Each row below holds a small network's activations on one input, seen along a few directions.
In each table, some parts of the input vary, and every possible input appears once, in random order.
Descriptions start from the smaller parts, as in this example, which fits no table here: one of 5 places around a ring, together with either a single point or one of 11 places around a ring or (one of 3 separate values, together with one of 6 places along a line).
Shared parts are said once, and a part with two or three values counts as separate values.
In the rows, zero is written as 128.

Other details of the inputs vary at random and push rows far along three fixed directions, the same in every table; ignore that.
These rows show it; all are for the same input, with only those details redrawn:
[150 119 124 160 156 106 125 143 130  98 137 131 117]
[117 164 156  96 119 132 126 122  94 169 119 134 127]
[154 121 131 160 157 102 117 143 120  92 143 128 117]
[137 138 156 132 115 137 138 153 145 142  99 178  91]
[159 123 142 162 153 102 111 148 117  88 142 135 110]

A family of inputs:
R1: [117 145 153  73 101 133 121 113 104 146 115 121 135]
R2: [136  98  74 144 138 142 162 134 201 123 119 129 143]
R3: [120 156 152  75  90 140 140 116 105 146 111 118 148]
R4: [142 114 124 163 145 114  95 136 123  94 147 129 119]
R5: [115 126 122 133 151 119 111 111  93 133 163  90 147]
R6: [ 97 161 153  92 103 135 154 117  95 168  99 133 124]
R7: [106 124  62 121 143 141 152  99 153 159 139  88 176]
R8: [132 136 150 130 111 133 132 150 144 136  90 182  87]
R9: [ 91 123  56 121 152 133 163  99 151 168 119  99 161]
R10: [ 88 116  66 118 160 135 169 102 147 175 129  92 158]
R11: [120 133 108 119 142 117 100 102  98 126 158  84 164]
R12: [136 106 132 168 145 116 107 137 121  95 151 126 111]
R13: [123 104  74 169 124 152 186 127 194 121 118 131 141]
R14: [ 94 150 155  90 117 125 129 112  89 164 108 132 113]
R15: [136 134 150 139 111 146 132 152 149 145 106 177  95]
R16: [169 113 135 136 140 111 111 145 138  79 147 120 134]
R17: [120 144 132 118 155  92  98 108  68 117 147  93 142]
R18: [152 119 123 168 143 119 103 139 127  97 153 128 125]
R19: [140 131 151 147 108 151 121 152 149 139 118 174  98]
R20: [169 124 146 164 115 120 122 139 124  65 148 125 133]
R21: [154 121 131 160 157 102 117 143 120  92 143 128 117]
R22: [151 104 141 148 131 116 108 142 134  81 141 129 115]
R23: [101 144 138  95 103 147 118 112 116 166 118 131 133]
R24: [143 107 138 158 133 117 100 139 128  86 146 131 112]
R25: [117 130 103 131 154 126 120 110 110 145 161  88 159]
R26: [117 104  87 163 141 127 172 134 166 115 112 129 123]
R27: [138 160 157  91 101 137 102 118  97 144 135 122 147]
R28: [145 120 123 180 128 128 139 135 134  92 146 128 127]
R29: [147 104 122 145 134 114 109 136 141  83 135 126 124]
R30: [153 104 135 147 140 114 109 140 134  84 149 120 125]
R31: [153 125 160 125 104 145 118 156 156 122 117 167 106]
R32: [133 139 152 151  93 150 160 145 145 132 101 173 100]
R33: [101 151 159  98 106 136 113 119  93 166 110 145 111]
R34: [115 122 151 134 109 141 133 144 143 140  96 176  80]
R35: [120 158 162  87  87 144 126 118  98 147 119 123 142]
R36: [107 126 105 128 149 117 110 103  97 133 152  89 152]
R37: [156 105 131 146 140 119 112 143 143  90 148 123 127]
R38: [115  96  81 150 161 125 174 136 181 133 110 135 117]
R39: [137 140 154 131 110 136 135 151 143 139  95 180  90]
R40: [133 149 163  76 108 133 115 123 104 147 130 120 141]
R41: [112 143 157 102 108 146 115 121 107 161 133 130 128]
R42: [143 127 154 119  96 142 111 147 151 120 104 170 104]
R43: [129 115 102 108  98 167 184 147 221 159  73 176 118]
R44: [130 101  77 156 140 144 154 134 191 129 127 131 138]
R45: [126 147 167  74 100 137 121 123 106 150 120 128 133]
R46: [131 122 168 136  95 150 118 151 147 130 110 177  86]
R47: [130 138 113 123 141 116  96 104  93 121 165  83 167]
R48: [114 138 135 116 154  91 100 106  64 115 146  91 137]
R49: [163 115 129 147 129 117 101 142 141  80 139 132 128]
R50: [107 126 114 124 157 113 126 106  94 139 152  87 147]
R51: [145 114 115 166 143 120 107 138 137  99 143 132 121]
R52: [112 121 152 127 112 138 152 147 150 145  84 180  75]
R53: [125 126 120  99 140 110 120 105  99 114 149  78 161]
R54: [ 90 109  60 103 141 136 165  93 157 155 123  84 169]
R55: [152 110 138 158 144 118 100 142 127  91 160 122 124]
R56: [106 115  73  93 140 123 151  98 145 137 122  85 170]
R57: [138 161 156 134 135  97 119 108  46 100 163  86 152]
R58: [146 175 186  88  81 132 117 116  69 122 137 116 149]
R59: [ 89 143 142  99 111 145 141 116 113 181 107 139 115]
R60: [142 101  74 132 133 135 165 134 200 114 109 131 143]
R61: [124 130 147 133 108 140 123 147 145 141  95 180  87]
R62: [143 117 131 173 136 116 118 140 120  84 147 122 121]
R63: [120 101  80 151 160 127 172 138 183 133 110 136 121]
R64: [145 165 175  76  92 129  94 124  89 133 124 132 137]
R65: [133 155 161  75 101 126 100 118  94 135 122 123 141]
R66: [109 128 120 129 144 118 108 106  91 130 154  94 142]
R67: [141 138 157 140 103 146 126 155 146 140 100 187  87]
R68: [ 79 116  69 110 163 125 180  97 141 171 118  91 153]
R69: [ 76 127  86 102 120 172 180 113 175 214 100 137 137]
R70: [125 152 159 103 107 147 108 126 109 161 137 133 134]
R71: [ 89 119  59 122 136 144 177  97 156 156 128  85 173]
R72: [113 155 153 101 118 141 122 124 101 175 126 134 127]
Changing only one part turns R16 into R63. The same change can be made to R65. Which row results? -> R17
Changing only one part turns R4 into R42. The same change can be made to R62. Which row results? -> R35
Describe the family of inputs behind these rows. -> one of 6 places along a line, together with either one of 2 separate values or one of 10 places around a ring
Which other rows agree with R13 in the place on the line of 6? List them by row number. -> R7, R11, R23, R24, R41, R44, R46, R47, R55, R70, R71
Change only the choice among 2 separate values in R35. List by row number the other rows that result. -> R20
Change only the place on the line of 6 in R36. List by row number the other rows that result. -> R23, R29, R33, R48, R56
Which other rows agree with R59 in the place on the line of 6? List them by row number. -> R9, R10, R15, R26, R32, R33, R34, R50, R61, R67, R72

A family of inputs:
R73: [150 155 190 104  81 142  84 128  89 120 146 132 133]
R74: [141 145 183 100  72 148 146 154 144 131  78 187  92]
R75: [134  92 108 186 123 153 158 159 202 114 110 175  93]
R76: [124 150 162  93 116 138  82 115  82 157 156 110 143]
R77: [140 141 176  94  88 143 133 156 147 142  79 190  88]
R78: [164 109 117 154 123 121 118 135 148  66 146 117 144]
R79: [122 160 161  81 131 111 113 114  72 148 130 110 136]
R80: [135 156 163  83 117 125  66 107  66 140 169  92 163]
R81: [119 164 159  95 136 114 113 113  68 160 135 116 132]
R82: [127 143 147  77  88 152 135 136 153 160  88 163 118]
R83: [145 117 117 184 154 109 133 139 126  92 146 126 119]
R84: [128 157 176 141  96 149 119 143 110 151 117 171  98]
R85: [ 72 125  52 109 134 154 228 102 186 200  83 122 149]
R86: [157 107 127 167 145 112  95 130 113  69 181  94 144]
R87: [151 111 124 156 150  99 142 140 130  72 132 118 124]
R88: [159 100 109 151 117 127 150 147 182  73 112 141 124]
R89: [107 116  49  97 151 132 149  89 155 149 140  67 195]
R90: [ 86 144 100 112 124 162 159 118 153 210 102 147 129]
R91: [ 52 117  55 104 183 106 146  72  99 177 136  56 165]
R92: [119 100 122 172 172  81 103 121  83  70 157  98 110]
R93: [140  94 106 177 149 134 126 154 176 113 131 153 104]
R94: [144 114 114 178 167 106 119 143 132 101 144 132 112]
Describe the family of inputs behind these rows. -> one of 2 separate values, together with either a single point or one of 10 places around a ring
